A small network was trained on made-up records. Each row is its average activation on records with the value named, seen along a few directions.
Related values have similar rows: they may be neighbours, one step apart, or belong to one group.
(in the rows, 500 means zero)
Strong random noise was added to every row along 2 fixed directions; ignore it. To show where, here is one row again and again, with new noise each time:
[629 389 387 505 451 537 592 252 543 552 736 626 477 285 517 358 441 350]
[820 520 500 484 764 341 613 526 597 529 327 607 363 834 754 556 544 551]
[816 572 495 509 668 387 571 534 636 491 310 555 393 776 728 615 560 573]
[709 511 431 527 471 506 549 383 615 495 534 554 463 457 589 518 506 466]


Values of K:
k2: [224 249 435 445 636 605 633 389 214 691 690 646 413 513 261 203 554 187]
k14: [241 442 649 416 393 567 413 466 404 542 373 466 476 454 399 510 533 525]
k10: [497 400 599 390 625 359 421 493 627 664 545 618 392 454 623 372 446 517]
k20: [576 481 506 438 294 542 328 324 547 459 849 388 652 273 471 415 481 484]
k18: [321 578 593 458 415 505 540 520 341 533 316 389 504 497 468 636 551 732]
k12: [408 488 697 374 586 446 451 524 542 612 365 636 568 506 520 325 430 648]
k9: [293 507 479 492 501 485 448 604 360 531 294 467 465 583 398 658 554 566]
k16: [480 366 617 436 558 459 434 384 591 541 752 620 471 322 491 210 399 441]
k4: [389 268 581 303 660 702 404 350 501 563 646 608 477 221 438 401 309 544]
k21: [381 416 644 394 723 472 420 516 394 610 164 521 443 646 485 456 519 676]
k7: [687 550 597 499 758 350 387 497 548 476 466 464 584 512 626 495 446 525]
k6: [435 682 461 691 250 654 517 626 359 392 604 286 522 496 424 670 525 478]
k3: [759 647 472 590 501 399 517 645 641 388 390 453 508 640 656 590 593 498]
k19: [553 474 305 599 665 367 601 563 486 473 665 579 483 673 556 404 473 406]
k8: [240 104 256 482 644 351 760 338  64 599 850 657 454 485 487  62 448 258]
k17: [294 365 665 345 769 362 562 467 451 662 482 601 429 582 582 297 376 622]
k1: [652 621 383 565 505 490 646 592 505 441 370 379 477 728 513 681 598 456]
k11: [342 609 537 476 681 426 572 762 402 478 165 497 482 846 625 807 626 568]
k5: [674 768 457 742 136 609 419 650 696 276 461 335 617 378 366 724 486 412]
k15: [714 524 499 527 528 399 556 532 639 524 559 540 509 578 569 482 470 483]
k13: [408 356 305 519 441 652 641 465 342 429 796 615 528 426 256 353 435 269]
K is arranged as a ring.
Q: List every value one step from k13, in the order listed.
A: k6, k1
Q: List every value one step from k9, in the order listed.
A: k18, k11
Q: List every value one step from k15, in the order listed.
A: k20, k3
Q: List every value one step from k16, in the order listed.
A: k10, k7
Q: Fewest steps between k5 and k2?
A: 6

Values of T:
t13: [473 535 398 568 434 516 590 519 451 442 537 505 527 605 545 487 587 412]
t8: [351 617 605 517 407 536 397 555 535 411 226 396 513 514 462 638 528 659]
t6: [519 398 576 368 770 317 517 513 518 584 285 566 386 587 597 378 454 584]
t19: [401 343 448 487 752 416 697 546 261 638 496 689 415 738 486 374 510 432]
t2: [545 264 606 293 981 277 557 474 424 702 516 748 332 691 665 290 361 471]
t11: [353 574 541 431 340 490 476 537 459 477 315 429 504 487 416 614 559 629]
t1: [469 542 461 561 632 525 627 664 401 497 409 503 457 759 541 684 512 591]
t12: [545 446 363 568 496 551 607 495 470 499 623 517 527 528 493 427 571 386]
t5: [352 553 567 479 392 560 407 449 510 552 421 503 440 365 459 613 451 595]
t21: [442 424 373 556 515 524 596 517 367 515 547 531 513 647 472 454 521 420]
t14: [640 576 396 663 288 623 468 485 643 420 649 428 552 314 436 458 517 478]
t4: [402 507 665 367 406 513 393 552 548 474 448 435 470 436 499 551 483 587]
t16: [375 679 494 492 394 530 476 618 465 322 214 347 514 448 497 724 610 631]
t9: [495 380 441 496 376 645 459 232 587 552 862 532 597  49 421 254 403 334]
t7: [649 559 483 491 490 483 508 473 600 516 647 526 479 498 570 432 515 442]
t15: [786 650 480 604 674 331 489 621 521 381 375 494 471 845 637 629 542 554]
t18: [641 516 482 525 457 542 479 348 648 559 636 446 597 375 496 508 426 443]
t20: [375 637 509 535 378 610 439 639 476 469 306 352 548 558 464 782 592 576]
t10: [665 326 476 465 817 392 646 493 307 552 740 657 467 753 551 299 471 338]
t17: [502 409 614 489 447 423 401 442 593 529 571 545 495 336 476 322 445 475]
t3: [623 428 591 438 561 434 441 422 594 545 557 538 531 434 523 446 426 470]
T is arranged as a ring.
Q: List every value one step from t8, in the order listed.
A: t11, t5
Q: List every value one step from t14, in the order listed.
A: t7, t15
Q: List every value one step from t19, in the order listed.
A: t1, t20
Q: List every value one step from t9, in the order listed.
A: t18, t3
